These are the activations of a small network on made-up records, seen along a few directions, one row for each record.
Each row is followed by the record's values for the fields Sibo, Rokil, Pufib, Vab, Movir, Fuli.
Not every record has every field; a missing one is written absent.
Other fields move the rows too, some of them a lot.
In the rows, 500 means zero.
Strong random noise was added to every row along 6 fixed directions; ignore it. To show where, here is one row again and again, with new noise each time:
[432 522 584 369 387 454 556 768 658 385 508 524 667 668 337 246 372 472]
[355 654 749 590 693 440 231 377 665 612 504 678 449 727 544 538 157 420]
[617 432 490 398 659 496 443 540 597 587 449 757 553 751 426 229 434 461]
[474 654 545 416 440 457 635 731 652 373 319 655 539 512 564 497 427 524]
[638 430 179 436 503 589 487 433 354 467 338 519 527 566 372 419 599 517]
[487 626 304 456 315 537 550 606 435 311 277 352 545 434 434 580 483 536]
[230 690 331 578 419 448 602 441 545 524 767 476 461 474 315 795 629 555]
[283 569 468 525 325 532 571 511 453 260 431 486 565 473 440 609 448 510]

[561 619 399 529 616 546 643 432 427 609 395 570 274 314 773 801 676 553] : Sibo: b3 / Rokil: k2 / Pufib: absent / Vab: e3 / Movir: g1 / Fuli: f3
[231 374 480 596 349 530 554 448 422 385 782 482 593 517 390 522 631 526] : Sibo: b2 / Rokil: k1 / Pufib: absent / Vab: e2 / Movir: g2 / Fuli: f3
[831 519 439 429 758 510 225 379 504 864 323 400 323 595 589 368 378 475] : Sibo: b3 / Rokil: k2 / Pufib: absent / Vab: absent / Movir: absent / Fuli: f3
[531 403 433 488 414 501 493 532 421 428 495 414 559 490 480 353 557 473] : Sibo: b3 / Rokil: k1 / Pufib: absent / Vab: e2 / Movir: g2 / Fuli: f2
[298 574 464 583 480 539 467 337 471 526 531 458 439 470 452 727 532 538] : Sibo: b2 / Rokil: k1 / Pufib: absent / Vab: e2 / Movir: g2 / Fuli: f3
[417 848 621 517 427 474 456 689 628 352 162 340 453 288 689 825 256 540] : Sibo: b2 / Rokil: k1 / Pufib: absent / Vab: e2 / Movir: g1 / Fuli: f1
[561 726  48 720 332 390 479 547 462 649 817 183 448 357 378 785 795 606] : Sibo: b2 / Rokil: k1 / Pufib: absent / Vab: absent / Movir: absent / Fuli: f2
[416 472 553 472 668 562 410 280 439 533 341 521 386 559 511 556 372 462] : Sibo: b3 / Rokil: k2 / Pufib: absent / Vab: e2 / Movir: g1 / Fuli: f5
[431 416 558 564 441 510 430 379 421 464 582 372 493 446 464 523 472 459] : Sibo: b3 / Rokil: k1 / Pufib: absent / Vab: absent / Movir: absent / Fuli: f2
[514 620 599 492 468 455 517 623 598 414 251 456 507 490 605 521 289 492] : Sibo: b2 / Rokil: k2 / Pufib: absent / Vab: absent / Movir: absent / Fuli: f5
[691 641 258 387 378 429 684 826 593 535 440 363 568 485 371 437 599 566] : Sibo: b2 / Rokil: k3 / Pufib: y2 / Vab: absent / Movir: absent / Fuli: f5
[530 269 537 466 447 558 532 461 484 387 535 681 595 568 490 303 549 503] : Sibo: b2 / Rokil: k1 / Pufib: absent / Vab: absent / Movir: absent / Fuli: f2
[488 511 527 577 477 580 517 382 354 495 421 486 435 414 666 634 520 487] : Sibo: b3 / Rokil: k3 / Pufib: y2 / Vab: absent / Movir: absent / Fuli: f3
[446 556 599 515 614 536 568 425 559 466 388 730 396 482 646 604 548 581] : Sibo: b3 / Rokil: k1 / Pufib: absent / Vab: e2 / Movir: g1 / Fuli: f3
[545 595 297 582 316 501 724 596 438 437 560 509 429 262 616 728 732 606] : Sibo: b2 / Rokil: k3 / Pufib: y2 / Vab: absent / Movir: absent / Fuli: f2
[619 487 583 416 801 552 421 434 539 742 406 578 384 601 503 501 494 435] : Sibo: b3 / Rokil: k1 / Pufib: absent / Vab: e3 / Movir: g1 / Fuli: f3
[767 730 429 479 407 428 643 836 663 480 313 554 484 406 704 522 501 559] : Sibo: b2 / Rokil: k3 / Pufib: y2 / Vab: absent / Movir: absent / Fuli: f2
[718 530 389 405 455 461 440 632 448 544 357 291 533 478 417 399 472 487] : Sibo: b3 / Rokil: k3 / Pufib: y1 / Vab: absent / Movir: absent / Fuli: f2
[638 577 353 500 514 476 482 589 450 563 499 346 531 564 368 457 547 573] : Sibo: b3 / Rokil: k3 / Pufib: y2 / Vab: e3 / Movir: g1 / Fuli: f3
[356 535 511 493 541 428 418 537 629 618 716 398 579 728 237 420 399 533] : Sibo: b2 / Rokil: k2 / Pufib: absent / Vab: e2 / Movir: g1 / Fuli: f3
[323 350 533 584 617 592 363  53 348 557 614 594 403 518 433 621 542 408] : Sibo: b3 / Rokil: k1 / Pufib: absent / Vab: absent / Movir: absent / Fuli: f2
[517 397 462 441 596 586 887 450 483 486 556 836 428 353 690 531 826 517] : Sibo: b3 / Rokil: k2 / Pufib: absent / Vab: e3 / Movir: g2 / Fuli: f1
[521 428 430 435 460 509 528 635 572 545 602 455 525 542 382 330 563 484] : Sibo: b2 / Rokil: k1 / Pufib: absent / Vab: e2 / Movir: g1 / Fuli: f2
[539 524 577 410 442 561 528 484 435 450 327 506 408 365 637 586 485 461] : Sibo: b3 / Rokil: k3 / Pufib: y1 / Vab: absent / Movir: absent / Fuli: f2
[509 401 608 449 438 559 683 570 470 352 331 651 477 377 683 418 529 469] : Sibo: b3 / Rokil: k1 / Pufib: absent / Vab: absent / Movir: absent / Fuli: f2
[533 704 308 610 749 429 407 394 590 748 680 640 362 515 562 804 599 592] : Sibo: b2 / Rokil: k2 / Pufib: absent / Vab: e2 / Movir: g1 / Fuli: f1
[515 443 454 674 572 506 192 211 359 703 768 374 468 626 393 443 426 410] : Sibo: b3 / Rokil: k3 / Pufib: y2 / Vab: absent / Movir: absent / Fuli: f2
[436 473 402 504 428 588 404 390 294 340 400 320 606 470 418 502 443 483] : Sibo: b3 / Rokil: k3 / Pufib: y2 / Vab: e2 / Movir: g2 / Fuli: f1
[249 441 677 483 542 517 601 370 519 443 640 566 435 512 448 557 464 458] : Sibo: b3 / Rokil: k2 / Pufib: absent / Vab: e3 / Movir: g1 / Fuli: f2
[632 565 441 379 533 552 435 461 449 647 423 279 331 424 490 596 477 449] : Sibo: b3 / Rokil: k3 / Pufib: y2 / Vab: e1 / Movir: g1 / Fuli: f2
[416 394 495 464 611 522 486 423 517 594 505 609 551 654 418 414 487 461] : Sibo: b2 / Rokil: k2 / Pufib: absent / Vab: absent / Movir: absent / Fuli: f3
[654 398 214 490 603 633 317 285 351 658 426 293 422 443 420 497 576 493] : Sibo: b2 / Rokil: k1 / Pufib: absent / Vab: e2 / Movir: g2 / Fuli: f1
[525 723 578 485 577 336 490 711 751 695 624 462 475 571 424 484 452 539] : Sibo: b3 / Rokil: k1 / Pufib: absent / Vab: e2 / Movir: g1 / Fuli: f5
[601 414 576 543 617 424 355 488 582 650 700 558 505 679 531 348 408 443] : Sibo: b2 / Rokil: k2 / Pufib: absent / Vab: e1 / Movir: g1 / Fuli: f2
[372 321 660 518 339 505 560 548 427 239 448 578 663 489 523 293 459 454] : Sibo: b3 / Rokil: k1 / Pufib: absent / Vab: absent / Movir: absent / Fuli: f2
[472 332 655 478 429 471 595 718 555 363 639 665 678 658 378 184 455 492] : Sibo: b2 / Rokil: k3 / Pufib: y1 / Vab: e3 / Movir: g1 / Fuli: f2
[445 549 552 407 463 422 630 584 564 451 562 608 543 500 445 556 563 533] : Sibo: b3 / Rokil: k3 / Pufib: y2 / Vab: absent / Movir: absent / Fuli: f2
[561 441 650 383 342 434 525 813 637 465 609 416 656 628 389 153 326 454] : Sibo: b2 / Rokil: k3 / Pufib: y2 / Vab: absent / Movir: absent / Fuli: f2
[475 438 497 455 513 553 570 538 496 462 396 608 470 466 517 514 548 505] : Sibo: b2 / Rokil: k1 / Pufib: absent / Vab: e2 / Movir: g1 / Fuli: f5
[448 759 585 549 531 437 485 607 619 461 248 512 387 384 653 797 353 550] : Sibo: b2 / Rokil: k1 / Pufib: absent / Vab: e2 / Movir: g1 / Fuli: f5
[471 583 395 511 451 439 477 569 515 461 465 458 604 601 346 483 441 544] : Sibo: b2 / Rokil: k3 / Pufib: y2 / Vab: e2 / Movir: g2 / Fuli: f5
[706 318 562 377 489 508 769 716 581 447 399 937 541 452 732 254 665 547] : Sibo: b2 / Rokil: k1 / Pufib: absent / Vab: absent / Movir: absent / Fuli: f2
[394 401 679 498 213 542 595 657 408 174 406 357 597 326 634 449 446 416] : Sibo: b3 / Rokil: k1 / Pufib: absent / Vab: absent / Movir: absent / Fuli: f2
[814 428 307 643 557 522 360 426 390 673 488 480 428 470 664 437 567 500] : Sibo: b2 / Rokil: k1 / Pufib: absent / Vab: absent / Movir: absent / Fuli: f5

Which values does each new row have?
[456 624 689 567 485 511 596 507 487 245 137 820 445 349 890 669 410 535] : Sibo: b3 / Rokil: k3 / Pufib: y2 / Vab: absent / Movir: absent / Fuli: f2
[484 223 426 503 441 725 704 289 193 257 361 560 458 253 588 531 709 536] : Sibo: b3 / Rokil: k1 / Pufib: absent / Vab: e3 / Movir: g1 / Fuli: f1
[706 430 574 516 531 444 398 685 634 583 529 526 578 649 556 193 403 467] : Sibo: b2 / Rokil: k1 / Pufib: absent / Vab: absent / Movir: absent / Fuli: f5
[600 657 662 592 467 440 454 695 621 391 286 678 575 551 743 478 290 467] : Sibo: b2 / Rokil: k3 / Pufib: y2 / Vab: absent / Movir: absent / Fuli: f2
[429 473 661 518 609 594 406 330 363 496 261 398 338 389 623 716 398 445] : Sibo: b3 / Rokil: k1 / Pufib: absent / Vab: e3 / Movir: g1 / Fuli: f3
[466 331 627 514 592 544 580 322 443 395 387 933 478 481 679 478 578 502] : Sibo: b3 / Rokil: k1 / Pufib: absent / Vab: absent / Movir: absent / Fuli: f2
[685 615 503 395 600 435 592 711 603 540 375 586 486 533 522 435 505 511] : Sibo: b3 / Rokil: k3 / Pufib: y2 / Vab: e3 / Movir: g1 / Fuli: f2
[525 356 419 505 202 630 534 528 265 231 317 333 590 319 625 479 525 452] : Sibo: b2 / Rokil: k1 / Pufib: absent / Vab: absent / Movir: absent / Fuli: f2
[390 276 556 488 680 670 451 174 338 549 602 478 391 431 447 581 570 408] : Sibo: b3 / Rokil: k1 / Pufib: absent / Vab: e3 / Movir: g1 / Fuli: f1
[550 344 345 413 550 479 631 599 539 570 718 767 575 672 312 239 687 562] : Sibo: b2 / Rokil: k3 / Pufib: y2 / Vab: e2 / Movir: g1 / Fuli: f2
[548 476 648 533 645 484 422 467 528 610 592 671 424 612 568 371 413 464] : Sibo: b3 / Rokil: k3 / Pufib: y2 / Vab: e3 / Movir: g1 / Fuli: f2
[723 556 499 455 476 496 530 660 545 569 343 352 469 426 673 472 530 474] : Sibo: b3 / Rokil: k1 / Pufib: absent / Vab: absent / Movir: absent / Fuli: f3
[394 722 472 531 249 420 519 807 609 345 544 256 552 430 493 575 412 555] : Sibo: b2 / Rokil: k2 / Pufib: absent / Vab: e2 / Movir: g1 / Fuli: f2
[328 534 562 437 493 525 602 487 548 372 420 468 452 436 439 630 525 485] : Sibo: b3 / Rokil: k1 / Pufib: absent / Vab: e2 / Movir: g1 / Fuli: f2
[280 441 540 520 332 472 653 490 436 338 576 422 586 435 422 489 520 490] : Sibo: b3 / Rokil: k2 / Pufib: absent / Vab: absent / Movir: absent / Fuli: f5
[415 496 381 610 323 524 650 502 433 371 586 480 533 357 484 634 652 509] : Sibo: b2 / Rokil: k1 / Pufib: absent / Vab: absent / Movir: absent / Fuli: f2
[478 352 502 478 450 536 468 450 425 438 614 569 629 645 372 264 523 443] : Sibo: b3 / Rokil: k3 / Pufib: y2 / Vab: absent / Movir: absent / Fuli: f2
[401 388 694 692 490 456 399 350 470 500 757 574 507 496 630 499 490 441] : Sibo: b3 / Rokil: k1 / Pufib: absent / Vab: absent / Movir: absent / Fuli: f2
[612 489 832 353 677 319 470 764 860 844 779 690 509 710 460 123 396 413] : Sibo: b3 / Rokil: k1 / Pufib: absent / Vab: absent / Movir: absent / Fuli: f2
[445 394 447 543 671 551 436 264 396 555 587 691 500 674 370 451 551 479] : Sibo: b3 / Rokil: k3 / Pufib: y2 / Vab: e2 / Movir: g1 / Fuli: f5
[577 487 545 301 378 488 682 728 525 376 343 581 542 432 548 415 541 532] : Sibo: b3 / Rokil: k3 / Pufib: y2 / Vab: absent / Movir: absent / Fuli: f2
[758 479 169 489 365 582 505 522 294 460 227 339 449 294 562 564 644 546] : Sibo: b2 / Rokil: k1 / Pufib: absent / Vab: absent / Movir: absent / Fuli: f2
